Each row below holds a small network's activations on one input, seen along a few directions.
In each table, some parts of the input vary, and every possible input appears once, in random order.
A made-up example of a description, with smaller parts first: one of 6 places along a line, together with either a single point or one of 11 places along a line or (one of 3 separate values, together with one of 8 places around a ring).
Shared parts are said once, and a part with two or three values counts as separate values.

Other details of the inputs shift rows strongly along two fixed directions, in all tables alike. That doesn't count.
To show where, the next rows are all for the same input, with only those details redrawn:
[-20  17  -1   4 -20 -14   3  -6 -11   2  11 -16  12]
[ -6  18 -12  -8   1  14  17  -6 -24  13  -3  -3  -7]
[ 29  -8   7  -9  -8  18  -2 -13  -5  -2 -23  -3  15]
[ -5   4   9   4 -27 -14  -7  -9  -1  -7   2 -18  24]
[ 13  -8  17   2 -29  -9 -15 -12   6 -13  -9 -16  33]

Table:
r1: [-26  21 -26  12  14 -18  11  15 -10   4  28   0 -22]
r2: [-19  14 -11  -3   2  12   7  14  -8  15  13  11 -10]
r3: [-38  19   9  17 -32 -50 -12   1  15 -12  24 -32  19]
r4: [ 11   3  -2  10   3  -2  -4   1   2  -2  -2   6 -14]
r5: [-14  30 -34  -9  36  34  37  -1 -32  24   5   9 -51]
r6: [-26  25 -16  -5   7  17  18  11 -26  29   8  17 -30]
r7: [  1 -21  22   8 -21 -27 -28   5  34 -27   6 -23  35]
r8: [-31   1  11 -12   0  -8  18  -1   2   4   2  44 -32]
r9: [  3 -25  17  15 -10 -35 -28   4  36 -28   8 -16  32]
r10: [-33   8   3  21  -5 -43 -11   2  10 -11  23 -18   2]
r11: [ 16 -20  12   4  -7 -11 -23   8  31 -20  -1  -7  20]
r12: [ 44 -10  -4  -1  12  31   4 -12  -4  -2 -21  11 -13]
r13: [ 28  -6  -6  -5   6  34   1   7  -6  11 -12  27  -7]
r14: [ 42 -24   7   1  -8  15 -15  -4   9 -10 -14   9  21]
r15: [ -8  10 -28 -14  43  25  25  10 -19  12  -1   5 -34]
r16: [ -8 -22  33 -17 -14  -6   4 -12  18 -16 -16  29  -3]
r17: [ 42 -10 -18 -18  50  49  14  -1 -13   9 -37  22 -42]
r18: [-70  33  -3  25 -21 -67   1   1   1  -5  44 -35   9]
r19: [ 41 -11  -5 -16  20  47   6  -8 -14   9 -31  17 -14]
r20: [ 57 -24  -2  -5  13  35  -1  -6   9 -10 -23  13   1]
r21: [  5 -15   9   6  -7 -23 -13  -1  24 -19   0 -16  28]
r22: [ -7 -10   9  21  -6 -44 -21   5  20  -9  27  -8  20]
r23: [ 20 -24  18  -8 -13  18 -14   5  12  -2 -16   6  22]
r24: [-36  30 -23  14  25 -21  16   3 -25  25  32   7 -37]
r25: [-34   8  13  15 -21 -40 -16   2  15 -14  21 -29  12]
r26: [  5  -6  -4 -10   6  19   4   0  -8   1  -4  -3   6]
r27: [ 54 -20   5  -4   2  33  -7 -12  -5  -1 -31  17   2]
r28: [-32  23  -8   0 -15  -5   8  10  -8  12  19  -3   5]
r29: [ 15  -5  -2  13   4 -10 -10  -1   3 -10  -4   1  -8]
r30: [-53  42 -19   8  -7 -22  24  -3 -20  10  34 -22 -14]
r31: [-24  17  -9  -6 -10   4  12  11 -11  18  10   5  -1]
r32: [-23   8  17   9 -43 -28 -14   1   7  -1  10 -13  28]
r33: [ 32 -33  11  -6  18   9 -11  -2  20 -17 -21  -3  14]
r34: [-25  17 -23  14  19 -18  12  12  -7   5  27   3 -21]
r35: [ 40 -38  28  -3  11   0 -24 -13  20 -14 -25  -6  19]
r36: [-31  17 -14   1   6  -4  15   3  -8   0  25 -16  -6]
r37: [-17  26 -19  -8  16  29  20   9 -27  28   3  19 -35]
r38: [ 14 -11   6  13 -10 -17 -18   8  22 -16   8  -2  13]
r39: [-10   6   0   2  -1   0   6  -8  -4  -4   6 -17  -3]
r40: [-52  34  -9   3  -7  -6  14   8 -24  19  24  -6 -16]
r41: [-25  22 -24  -8  34   0  26   7 -19  25  17   2 -22]
r42: [ -6   1   0 -13  10  14  27  -4 -12  13  -9  62 -48]
r43: [ 21 -17  11   4 -20   5 -17   7  11  -1  -5  15  18]
r44: [ -7   8  -8  -1  -3  -1  10  -2   1  -4  10 -14   7]
r45: [ 28 -35  19  -5  14  -2 -18  -3  21 -12 -11  -5  22]
r46: [ 28  -3 -23 -20  38  38  21   3 -10   9 -25  12 -22]
r47: [ 27 -21  -2  -8  34  14  -3   3   8   5 -10  13  -6]
r48: [  5 -13   9   5 -19  -9 -18   1  15 -14   6  -9  29]
r49: [ 10  -4   4   3  -3 -10  -7  -6   8 -11 -12 -13   8]
r50: [ 14 -13  17  -7 -12  17 -10  -1   0   4 -19   5   9]
r51: [ -9  25 -18   0   8  23  18   6 -29  26   5  23 -32]
r52: [ 10  -7   1  17   6 -16  -9  -4   6  -8  -1   2  -5]
r53: [  3  -7   9   1 -25 -11 -12  -3  10 -12   3 -16  36]
r54: [ -3  21 -26 -16  49  26  34  -4 -32  34  -7  13 -43]
r55: [ 16  -2   2   0  -8  17  -2   2 -10  13 -11  22  -7]
r56: [  0 -15  14   8   2 -18 -13  -7  13 -16  -5 -16  11]
r57: [-33  18 -11   5  13 -15   8   3 -11   1  14 -15 -20]
r58: [ 37 -19   8 -14   7  36  -2 -12  -8  -1 -31   2   4]
r59: [ 34 -14 -19 -16  43  38  10   8  -2   3 -23  17 -26]
r60: [ 7 -5 -5  0  4  7  1  1  9 -9  5 -6  3]
r61: [  8 -14  10  -2 -15   7 -14  10  12   2  -3  10  15]
r62: [ -3   2  -3 -10   5  25   7   9  -9  11  -3   8  -4]
r63: [-20  17  -1   4 -20 -14   3  -6 -11   2  11 -16  12]
r64: [  4 -10  12   5 -21 -22 -18   4  28 -19   3 -19  31]
r65: [ -3 -13  26 -18 -23  -8  10 -14  18 -10 -18  27   2]
r66: [ 19 -19  21   9 -13 -15 -28  -1  29 -21  -9 -10  17]
r67: [ 27 -30  22   6   5 -16 -27  -8  23 -13 -11  -3  17]
r68: [-35  24   4   7 -31 -21  -1   2  -5   6  17 -12  12]
Q: The inputs of r4 and r66 match in every part but one. If r13 is changed in the same way as r4 into r66, which row does it become?
A: r2
Q: The inputs of r29 and r49 match in every part but one. If r38 is changed in the same way as r29 into r49, which row does it become?
A: r64
Q: What do these inputs look like to the network?
A: one of 4 places along a line, together with either a single point or (one of 2 separate values, together with one of 8 places along a line)
Q: Change only the place on the line of 4 in r51. List by row number the other rows that result.
A: r37, r40, r68
Q: Change only the choice among 2 separate values in r44. List by row number the other rows that result.
A: r30
Q: Change only the place on the line of 4 in r36. List by row number the other rows that result.
A: r20, r44, r60

Table:
r69: [ 25  -4  -3 -13  19  35   9  -4 -19  22 -23  24 -20]
r70: [-49  49 -30  10  -3 -12  25   6 -33  22  37  -3 -25]
r71: [ 55 -26 -19 -10  89  33   5   3  -1  12 -28  20 -45]
r72: [-39  26 -10   6  -1 -17   7   2 -17  13  21 -20  -5]
r73: [-19  -8  20   5 -28 -33 -15  -3  22 -26   9 -23  31]
r74: [  4  -1   9  18 -32 -23 -22  -4  11 -16   8 -23  30]
r75: [-54  44 -25   9  -5  -8  22  17 -26  23  38  13 -32]
r76: [  6 -15  13  -4  -4  -4 -13   2  12  -5  -1 -10  25]
r77: [ 35   2 -17  -9  15  42  14  -3 -21  16 -21  23 -20]
r78: [ 19  -3  -1 -17  14  31  19 -10 -12   9 -27  27 -25]
r79: [ 14  -3 -12 -27  31  39  25  -3 -10   9 -20  17 -22]
r80: [ 24 -15   8 -11   7  27  -2   1  -4  14 -24  26  -9]
r81: [ -5 -14  28  14 -31 -34 -34  -2  25 -21   6 -36  44]
r82: [ 34   3 -18 -11  19  48  16   0 -22  20 -21  30 -28]
r83: [ 14 -14   3   2 -13   2 -11   9  16 -11   5  -1  25]
r84: [ 26 -12  -1 -16  23  34   2   1  -5   9 -22   5  -2]
r85: [10 -7 -4 -2 -6  8 -5  8  8 -6  4 -4 15]
r86: [ 20  -3  -2   3  -8  10  -8  -1   4  -7  -6 -11  10]
r87: [-44  10   4   9 -17 -36  -7  10   7   1  35 -17  23]
r88: [-40  18   6  17 -25 -42  -8  -3  -6   2  28 -20  15]
r89: [-59  45 -22   1   2 -18  34  -4 -30  17  30  -3 -31]
r90: [ 33 -30  33   3 -30 -13 -21 -20  25 -26 -24  -1  35]
r91: [ 17   4  -9 -16  23  32  22 -14 -16   8 -26   7 -24]
r92: [ 14 -10  16   5 -14  -6 -13  -9   2   0  -9  -2  17]
r93: [ 15  -7   1 -18  11  29  15  -3  -6   7 -26  31 -25]
r94: [ 46 -42  35   9 -39  -4 -43   3  41 -27 -19  11  41]
r95: [-65  40 -21  -4   7  -8  34  11 -25  23  28  20 -45]
r96: [-48  15   8  11 -19 -33  -7  11  -1  10  29   3   0]
r97: [-51  21 -10  -3  -3 -22  19   6  -5   4  29  -3  -4]
r98: [ 75 -38 -18   0  63  37  -6   7  16 -10 -28  20 -26]
r99: [ 37  -7 -10  -8  13  41   2   2  -2   0 -22   2  -5]
r100: [-54  47 -40   2  14   2  32  18 -32  24  37  -5 -31]
r101: [-38  18   3  17 -20 -37  -9  -2  -6   1  24 -29  15]
r102: [-20 -16  12  30   0 -76 -25   0  43 -41  30 -26  14]
r103: [ 31 -30  32  -1 -24  -9 -23 -16  30 -31 -25 -17  37]
r104: [ 32 -36  39   1 -29 -15 -32 -15  40 -39 -23 -23  47]
Q: The inputs of r103 and r72 match in every part but one. If r78 is changed in the same way as r103 into r72, which row does it become?
A: r69
Q: What do these inputs look like to the network?
A: one of 3 separate values, together with either a single point or one of 11 places along a line
Q: Change only the choice among 3 separate values in r91. List by row number the other rows that result.
A: r74, r101
Q: Change only the place on the line of 11 in r77. List by row number the other rows that result.
A: r70, r74, r75, r82, r83, r85, r86, r94, r99, r100

Table:
r105: [ 68 -40  27 -18   3  40 -13 -11  17  -5 -52  31  10]
r106: [ -7  -9   6  12  -8 -26 -16  10  20 -11  16  -6  16]
r107: [-11   9 -11 -14  23  17  22   1 -11   8  -2  14 -28]
r108: [ -5  16 -16 -11  14  18  21 -10 -24  14  -8   7 -25]
r109: [  8  14 -14   4   1  18   4   2 -18  11  -3   7 -13]
r110: [ -7  -5   2  15  -4 -22 -17  14  13  -7  22  -4  12]
r111: [  6  -5   1  18   0 -19 -21   6  10  -8  12 -20  16]
r112: [ -5  -2   1  10  -2 -23  -9   0  11 -10  10 -21  13]
r113: [ -8  16 -23 -10  33  19  27  -1 -20  12  -1  -1 -32]
r114: [-11  15 -14 -13  24  18  27  -6 -23  17 -10   1 -31]
r115: [  9   4 -15   1  27   9   4   4  -7   7  -1  -5  -9]
r116: [-12  -8  10   3 -11 -25  -7   4  19 -14   9  -6  13]
r117: [-21  -3  15  -1  -9 -19  -2  -3   5  -5   4   0   7]
r118: [-16  -1  10  10 -27 -16 -11   0   7  -3  16   5   9]
r119: [ -4  -5  12   5  -9 -20  -8  -9  14 -17   0 -21  15]
r120: [-14   3   7  15 -30 -15 -17   9   8  -3  16   5   9]
r121: [ -8   6  -2 -12   7  11  13  -1 -11  11  -6  21 -20]
r122: [  8  10  -5  -7   2  11  12 -10 -14   9 -11   5 -13]
r123: [-46  24   5   8 -54 -24 -10  11  -2   1  33 -38  49]
r124: [ 90 -53  30  -7 -12  34 -28 -22  22 -23 -54  11  33]
r125: [-15  16 -25  -9  32  13  26  12 -16  16   8  16 -33]
Q: What do these inputs look like to the network?
A: either a single point or (one of 2 separate values, together with one of 10 places along a line)
Q: Change only the choice among 2 separate values in r122. List by row number the other rows that result.
A: r105
Q: Change only the choice among 2 separate values in r114. List by row number the other rows that result.
A: r117
